These are the activations of a small neural network, seen along a few directions. Each row is one input.
In each table, some parts of the input vary, and every possible input appears once, in random order.
Descriptions start from the smaller parts, as in this example, which fits no table here: values(3) and (point or line(11) or (line(6) and ring(8))).
Shared parts are said once, and a part with two or three values counts as separate values.

Table:
R1: -.08  .26 -.20  .15 -.25 -.03 -.22 -.22  .21 -.15 -.23
R2: -.30  .24 -.12  .08 -.17  .19 -.26  .06  .13 -.25  .00
R3:  .10 -.06  .27 -.23 -.08 -.20  .10 -.29 -.04 -.26 -.09
R4: -.15 -.25  .32 -.33 -.01  .02  .11 -.07  .07 -.17 -.06
R5:  .05 -.05  .29 -.19 -.02 -.25  .09 -.05 -.06 -.40  .05
R6: -.01  .04  .03 -.20  .33  .06 -.19  .13  .10  .39  .00
R7: -.23  .12 -.08  .26 -.32 -.03 -.19 -.20  .12  .03 -.10
R8:  .07  .13 -.02 -.19  .35  .00 -.28  .20 -.03  .19  .11
R9:  .24  .23 -.01 -.10  .26 -.16 -.18 -.08 -.01  .31 -.02
R10:  .34 -.35 -.14  .14 -.13  .32  .89  .22 -.44 -.19  .05
R11:  .04 -.24  .36 -.13 -.21 -.19  .05 -.23 -.06 -.09 -.06
R12: -.22  .32 -.15  .20 -.12 -.10 -.15 -.01  .12 -.28  .00
R13:  .16  .21 -.05 -.08  .40 -.30 -.18  .12 -.04  .16  .12
R14: -.29  .01 -.01  .28 -.25  .15 -.25 -.07  .26  .00 -.01
R15:  .04  .01 -.66  .55 -.20  .40  .71  .24 -.29 -.06  .01
R16: -.42  .12 -.12  .06 -.12  .17 -.14 -.04  .24 -.05 -.11
R17:  .03 -.43  .34 -.14 -.13 -.06 -.06 -.10  .13 -.14 -.06
R18:  .04 -.12  .03 -.02  .34 -.13 -.25  .03  .08  .46  .14
R19:  .18  .04  .08  .00  .14 -.14 -.24 -.03 -.03  .47  .01
R20: -.03 -.14  .33 -.31 -.06  .04 -.02  .03 -.04 -.38  .05
R21:  .46 -.09 -.49  .20  .23  .27  .67  .38 -.41  .39  .18
Q: The inputs of R4 and R6 match in every part but one. If R5 is changed in the same way as R4 into R6, which row does it become?
A: R13
Q: Describe the family of inputs behind these rows.
A: values(3) and (point or ring(6))
Q: Which other rows does R16 become when the ring(6) part takes its other values? List them by row number.
A: R1, R2, R7, R12, R14

Table:
R22:  .15 -.28  .40 -.19 -.05 -.20 -.05 -.13  .02  .01 -.02
R23:  .06  .09  .00  .08  .12 -.11 -.36 -.03  .12  .40 -.02
R24: -.08 -.05 -.05 -.03  .20  .08 -.37  .07  .22  .40 -.05
R25:  .10 -.08  .31 -.31  .08 -.22  .00 -.18 -.01 -.12 -.01
R26: -.36 -.14  .03  .09 -.33  .22 -.16 -.08  .26 -.15 -.11
R27:  .00  .28 -.09 -.06  .23 -.16 -.30 -.07  .07  .29 -.01
R28: -.28  .31  .02  .07 -.19 -.03 -.12 -.05  .10 -.47 -.01
R29: -.02  .39 -.11 -.09  .31 -.19 -.36  .09  .02  .10  .12
R30:  .15 -.08 -.56  .43 -.26  .35  .70  .21 -.27 -.20 -.05
R31: -.24  .00  .09  .21 -.38  .05 -.15 -.20  .14 -.14 -.08
R32: -.26  .21  .03  .09 -.27  .00 -.07 -.21  .13 -.27 -.11
R33:  .44 -.30 -.14  .00  .05  .23  .82  .25 -.48  .01  .10
R34: -.01 -.40  .35 -.29  .03 -.01 -.07 -.01  .09  .02 -.08
R35:  .07  .02  .30 -.33  .18 -.23 -.06 -.03 -.08 -.32  .10
R36:  .27  .03 -.57  .34  .29  .22  .55  .36 -.32  .44  .22
Q: The inputs of R24 and R34 match in every part but one. If R29 is changed in the same way as R24 into R34, which row does it become?
A: R35
Q: Describe the family of inputs behind these rows.
A: values(3) and (point or line(4))
Q: List by row number the other rows that have the values(3) part in common with R31.
A: R26, R28, R30, R32
Q: Which other rows does R33 become when the values(3) part takes its other values? List them by row number.
A: R30, R36

Table:
R37:  .02  .02  .15 -.06 -.15 -.12  .03 -.07 -.02 -.33  .00
R38: -.19  .00 -.09  .17 -.08  .12 -.18  .04  .17  .11  .01
R39:  .15 -.12  .12 -.07  .12 -.09 -.19  .00  .02  .27  .00
R40:  .01  .09  .17 -.07 -.18 -.16  .11 -.21 -.04 -.27 -.03
R41:  .17  .12  .08 -.13  .21 -.21 -.14  .03 -.06  .07  .07
R42:  .00 -.15  .04 -.23  .20  .04 -.13  .08  .07  .25 -.04
R43: -.19  .23 -.19  .01  .07  .09 -.10  .06  .09 -.11 -.02
R44: -.08  .04 -.07  .21 -.13  .04 -.19 -.04  .15  .12 -.07
R45:  .23 -.19 -.19  .18 -.17  .29  .71  .22 -.38 -.13  .04
R46: -.13 -.26  .19 -.02 -.17  .07 -.01 -.03  .07 -.15 -.02
R47:  .16  .18  .09 -.14  .18 -.25 -.06 -.11 -.08  .14  .05
R48: -.10 -.02  .15 -.08 -.08 -.02  .03  .00  .00 -.35  .08
R49: -.18  .23 -.13  .12  .02  .02 -.15  .07  .05 -.09  .09
R50:  .03 -.15  .13 -.11  .17 -.01 -.18  .08  .04  .26  .07
R51: -.08  .27 -.13  .15 -.04 -.08 -.15  .00  .02 -.07  .00
R52:  .04  .08  .02 -.26  .33 -.05 -.09  .10 -.02  .03  .03
R53: -.21  .00 -.16  .04 -.05  .17 -.13  .05  .21  .10 -.10
R54:  .05  .08  .09 -.15  .28 -.12 -.13  .11 -.04  .04  .14
R55: -.15 -.25  .12 -.15 -.14  .13  .04 -.02  .10 -.16 -.13
R56: -.01 -.22  .20  .02 -.22 -.01 -.02 -.11  .06 -.15 -.10
R57: -.11 -.02  .08 -.19 -.03  .05  .07 -.02  .02 -.37 -.03
R58:  .16 -.06  .14 -.08  .09 -.12 -.13 -.15  .01  .34 -.01
R59: -.08  .33 -.11  .14 -.06 -.13 -.08 -.14 -.01 -.01 -.03
R60: -.08  .10 -.04  .20 -.15  .01 -.11 -.18  .13  .18 -.09
R61:  .15  .01 -.53  .41 -.02  .29  .54  .24 -.29  .11  .05
R62:  .42 -.19 -.37  .08  .25  .11  .58  .25 -.32  .27  .16
R63: -.01 -.16  .22  .01 -.25 -.04  .06 -.25  .04 -.08 -.12
Q: Describe the family of inputs behind these rows.
A: values(3) and (point or (values(2) and line(4)))
Q: The inputs of R58 and R63 match in every part but the values(3) part. If R42 is changed in the same way as R58 into R63, which row does it become?
A: R55
Q: Which other rows does R52 become when the values(2) part takes its other values? List them by row number.
A: R42
